These are the activations of a small neural network, seen along a few directions. Each row is one input.
In each table, some parts of the input vary, and every possible input appears once, in random order.
A made-up example of a description, with smaller parts first: ring(5) and (point or ring(9) or (values(3) and line(4))).
Shared parts are said once, and a part with two or three values counts as separate values.

Rows:
r1: [ -2.5 -13.8 -20.4  36.6   4.5  35.9  15.7  31.3 -13.3 -41.0  20.3  20.9
   8.6   5.5  -7.7  -3.6  -2.4 -24.7]
r2: [-40.4  -0.2  -4.5  30.7  -9.1  23.5   0.5  15.8 -13.1 -20.2  34.6   7.4
  18.5  -1.5 -40.2  -4.4 -15.6  -5.6]
r3: [ 28.5 -34.1 -36.4   5.3  13.3 -14.3  48.5  15.1 -17.5  25.0 -10.2  17.1
   6.9   0.6  -0.3 -10.8 -13.2 -20.3]
r4: [ 28.0 -37.7 -18.1   9.4 -18.1 -19.2   9.7 -14.5  10.8  28.5 -59.1 -31.0
  -0.8  25.1  15.9 -28.9  58.6  19.9]
r5: [ 13.1  14.0   3.8 -16.8 -18.6  34.3 -11.0 -12.9  21.3 -18.5 -72.0 -45.3
 -24.4   8.9  27.8 -28.5  26.3   9.5]
r6: [ -4.9  -9.4  16.3   4.8   7.9   5.6 -45.5   1.2  -3.3 -26.2  47.2  16.4
   2.6 -11.4  14.8  41.6  21.6  24.7]
r7: [  4.6 -13.7  -6.1  28.9 -44.0  39.0 -19.9  -4.6  -1.4 -48.3 -24.7 -33.3
   8.9  23.4  12.9 -18.1  61.8  20.6]
r8: [  8.3  15.8 -13.7  -3.4  19.5  28.2  26.2  24.6  12.9 -12.9 -20.0   0.8
 -20.4   1.2  17.4 -10.4 -44.7 -30.6]
r9: [ 23.1 -26.0  -0.8 -28.8  13.6 -51.3  -9.9 -11.3  -0.1  30.0  17.5  18.9
  -9.2 -14.7  14.7  31.2  18.1  23.2]
r10: [  4.2  14.6  28.0 -35.9  19.0  -3.4 -30.6  -8.1  28.2  -1.6   4.1   7.1
 -31.2  -8.9  30.4  37.0 -15.8  10.6]
r11: [-27.5  26.3   6.5 -11.3   8.8  12.0  12.0   4.8   7.9   2.7  -6.0 -12.4
 -15.8  -3.8 -17.7 -14.2 -57.9 -15.0]
r12: [ -8.0  51.8  39.3 -22.4   5.2  -5.4 -11.9 -12.7  12.6  10.3   3.1  -1.0
  -7.0  -4.9  -2.1   7.4 -30.2 -10.6]
r13: [-11.3 -18.7 -26.3  -3.0   4.9 -32.0  33.3  -5.3 -19.5  42.8   4.2   6.4
   9.9  -2.3 -32.4 -16.1 -23.2  -3.6]
r14: [  5.0   7.4   6.2 -15.1   2.4 -53.6  12.6 -20.9 -13.4  44.7  17.0  14.8
  19.9  -9.8 -13.8   2.0   7.4   2.6]
r15: [-20.1  23.8  26.0  21.3  -9.3   0.9 -29.6  -2.5 -12.1 -15.3  43.8  13.4
  33.5  -7.2 -19.9  15.7   9.0  -0.7]
The inputs of r14 and r15 match in every part but one. If r3 is changed in the same way as r14 into r15, which row does it become? -> r1
What is each input in this table made of? -> values(3) and (point or line(4))
Change only the values(3) part in r5. List by row number the other rows that result. -> r4, r7
Change only the values(3) part in r13. List by row number the other rows that result. -> r2, r11
